array([142, 157, 120, 113, 111]) ⇒ 120
array([128, 107,  99, 113]) ⇒ 99
array([157, 126, 130, 124, 128, 126]) ⇒ 130
array([111, 116, 149, 102, 125, 156]) ⇒ 149
array([156, 140, 128, 118]) ⇒ 128
array([151, 155, 102, 137, 112, 127, 156]) ⇒ 102
array([130, 124, 136, 134, 107, 127, 133]) ⇒ 136
---
[[105 127 147 135 108 126 140]
 [131 114 156 120 143 135 128]
 [105 129 137 135 107 122 139]] --> 127

[[144 137 120 127]
 [137 149 104 138]
 [122 105 155 113]] --> 137

[[121 116 126 107 102]
 [121 142 139 145 114]
 [130 118 133 109 125]] --> 116

[[129 113 132 126 133 131 136]
 [127 152 122 131 120 123 116]
 [127 147 123 130 122 125 118]] --> 113

[[127 128 133 129]
 [107 119 146 124]
 [117 121 112 133]] --> 128

[[149 116 125 140 126 148 109]
 [141 108 126 119 134 103 109]
 [125 131 128 139 134 125 131]] --> 116

[[122 114 128 120 126]
 [132 124 119 126 128]
 [133 156 143 114 129]] --> 114

[[125 134 145 115 125 147 120]
 [117 123 151 114 105 111 114]
 [108 105 151 132 112 120 122]] --> 134

[[104 111 116 127 115 146 137]
 [124 118 110 136 114 118 131]
 [130 136 128 120 136 116 118]] --> 111
---
Input:
[[118, 138, 134, 117, 110, 125, 142],
 [110, 145, 116, 139, 135, 152, 148],
 [139, 121, 131, 114, 113, 149, 110]]
Output: 131

Input:
[[128, 123, 142, 138, 144],
 [134, 124, 154, 156, 124],
 [118, 130, 114, 120, 127]]
Output: 128

Input: [141, 145, 156, 104, 134]
Output: 141

Input: [140, 153, 118, 141, 130, 114, 118]
Output: 130

Input: [133, 153, 110, 126, 106]
Output: 126

Input: [157, 105, 118, 137, 128]
Output: 128
---
[147 155 151 145 140] value 145

[[149 107 150 108]
 [108 147 116 108]
 [106 149 105 150]] value 105

[111 137 113 134 103 138 114] value 138

[111 125 147 152 114 128] value 114

[138 152 127 136 110 131] value 110

[[104 128 128 120 137]
 [104 129 123 111 128]] value 111

[117 112 132 135 144 102] value 144

[[121 128 124 115]
 [115 129 113 102]] value 113
---
[[147 135 120 141 115 130 134]
 [142 130 100 113 135 131 106]
 [109 120 156 151 143 112 156]] -> 134

[[125 133 125 127 129 127]
 [ 99 116 132 131 132 129]
 [131 126 136 132 122 122]] -> 127

[[113 107 145 143 131]
 [130 129 132 137 116]
 [143 112 117 111 149]] -> 131

[[115 140 117 136]
 [127 147 134 132]
 [152 102 137 128]] -> 136

[[148 113 135 126]
 [115 123 111 141]
 [127 125 111  99]] -> 126

[[139 147 134 126 140]
 [143 114 138 129 105]
 [153 115 122 122 111]] -> 140

[[115 127 102 142 105 128]
 [138 112 117 130 131 110]
 [122 134 111 136 108 131]] -> 128

[[124 131 133 133 127 130 132]
 [126 133 113 113 129 144 142]
 [154 121 140 131 110 116 144]] -> 132
---
[[139 123 133 128 128 130]
 [125 127 119 116 132 139]
 [126 123 107 102 138 143]] -> 132

[[106 119 114 120 129 106 111]
 [121 115 109 107 148 121 126]] -> 106

[[109 134 137 131 115 140]
 [151 103 113 134 125 129]] -> 115

[[143 156 151 108 104]
 [143 156 151 109 104]] -> 108

[[155 115 144 127 144 110]
 [127 137 137 118 139 151]] -> 144

[[123 139 153 113 144 126 120]
 [119 135 122 117 116 132 142]
 [121 142 155 114 143 123 119]] -> 132
---
Q: [106 121 135 131]
A: 135

Q:
[[141 135 110 110 124 158 140]
 [143 114 145 138 123 144 120]
 [128 112 113 102 137 138 156]]
A: 110

Q: [128 154 119 121 115 132]
A: 119

Q: [150 103 134 101 149 157]
A: 134

Q: [149 141 116 138 113 152]
A: 116

Q:
[[103 119 130 133]
 [127 102 121 109]]
A: 130

Q: [126 156 131 144 141 129 130]
A: 131

Q: [128 131 149 129 128 118]
A: 149

Q:
[[136 127 125 127]
 [150 149 106 146]]
A: 125
